M =
-5.76	-1.51	-2.24	-0.12	+0.72
-2.92	+0.02	-1.62	-0.12	+1.77
-3.56	-1.57	-5.06	-1.42	+1.23
+3.68	-0.72	-2.96	+0.83	-0.30
-2.44	-1.20	+1.15	+0.89	+0.37
+2.94	+0.70	+5.37	-0.25	+0.55
-1.92	-3.19	-1.22	+1.56	-0.97
+3.71	+2.37	-1.78	-0.79	+1.67
+1.17	-1.27	+4.58	-0.47	-0.27
-7.32	+3.17	-3.17	+0.55	+0.69
Rows and columns are numbered from 1.
Which number is the entry in the bottom-right corner?
A: +0.69
Which number is the entry just right of -1.42?
A: +1.23
The entry in the bottom-left corner: -7.32
The entry at row 2, column 1: -2.92
Which number is the entry at row 3, column 3?
A: -5.06
The entry just left of -0.72 -> +3.68
The entry in row 2 and column 3 -> -1.62
Which number is the entry in row 1 and column 2?
A: -1.51
The entry just left of -0.30 is +0.83
The top-left entry -> -5.76
Which number is the top entry of the column that holds the largest entry?
A: -2.24
Which number is the entry directly below +1.56?
A: -0.79
The entry directly below -0.47 is +0.55
The entry at row 3, column 2: -1.57
Which number is the entry just right of the smallest entry?
A: +3.17
The entry just left of -1.22 -> -3.19
The entry directly below -1.22 -> -1.78
The entry in row 3 and column 1: -3.56
Which number is the entry in row 2 and column 2?
A: +0.02
Which number is the entry directly below +2.37?
A: -1.27
The entry directly above the smallest entry -> +1.17
The entry just right of +3.68 is -0.72
The entry directly below the largest entry: -1.22
Which number is the entry directly below -0.30?
A: +0.37
Which number is the top-right entry?
A: +0.72
Which number is the entry just left of the largest entry?
A: +0.70

a = -0.68 +3.12 +3.66 -0.46 +2.12 +1.49 +0.18 -1.91 -6.13 +7.56 +1.37 +2.10 +0.01 +0.90 -2.85
The entry just left of +0.90 is +0.01
Find the entry just left of the smallest entry.
A: -1.91
The entry just right of the smallest entry is +7.56
The entry just left of +1.49 -> +2.12
Find the entry just right of the centre entry.
A: -6.13
The median entry: +0.90

Questions about the row below.
1) Which number is the last entry?
2) Which number is the 3rd entry from the right?
3) Which number is the second entry from the right?
4) Which number is the minimum?
+5.93 -4.76 +4.23 -3.87 -0.30 +2.76
1) +2.76
2) -3.87
3) -0.30
4) -4.76

Read these off the array that follows. Indices start at 1.
1) Read off the entry just right of the smallest entry.
2) Read off the entry directly above the largest entry.
3) Read off the entry directly above -0.83.
4) Read off the bottom-left entry.
5) Read off the entry just left of the largest entry.
6) Read off the entry at row 3, column 3.
7) Read off the entry in row 2 and column 1.
8) Read off the entry just left of -1.52.
-0.07 +0.09 +2.50 +5.23 -0.07 -0.17 -1.70 -0.14 -0.02 +3.28 -0.05 +5.57 -0.01 -0.17
-2.71 -0.50 +2.57 +5.67 +0.68 -2.64 -1.80 -0.20 -2.07 +3.42 -0.03 +5.79 -1.52 -1.71
-2.29 -0.43 -0.83 -1.90 +3.55 -2.10 +1.67 -0.16 -1.71 -1.13 -0.02 -2.06 -1.19 -1.25
-0.97 -0.14 -1.70 -3.77 +2.92 -0.82 +2.57 -0.12 -0.66 -2.29 -0.03 -4.04 -0.40 -0.36
+4.41 +1.08 +1.09 +2.06 -1.80 +4.11 -0.25 -0.02 +3.47 +1.39 -0.07 +2.29 +2.61 +2.71
+2.11 +0.55 -2.00 -4.59 +1.62 +2.08 +2.90 -0.05 +1.73 -2.73 -0.05 -4.79 +1.38 +1.53
+3.14 +0.78 -1.68 -3.85 +0.54 +3.04 +2.57 -0.02 +2.53 -2.29 -0.06 -4.05 +1.97 +2.19
+0.18 +0.12 -0.32 -0.77 +1.23 +0.20 +1.16 -0.11 +0.20 -0.45 -0.04 -0.89 +0.22 +0.27
+1.74 +0.48 +0.89 +1.92 -0.89 +1.62 -0.07 -0.08 +1.41 +1.17 -0.05 +1.91 +1.08 +1.16
-1.71 -0.29 +1.96 +4.31 +0.60 -1.66 -1.18 -0.17 -1.30 +2.61 -0.03 +4.38 -0.95 -1.06
-0.67 -0.07 +1.36 +2.87 +0.82 -0.67 -0.56 -0.14 -0.49 +1.79 -0.04 +2.97 -0.33 -0.40
1) +1.38
2) +5.57
3) +2.57
4) -0.67
5) -0.03
6) -0.83
7) -2.71
8) +5.79
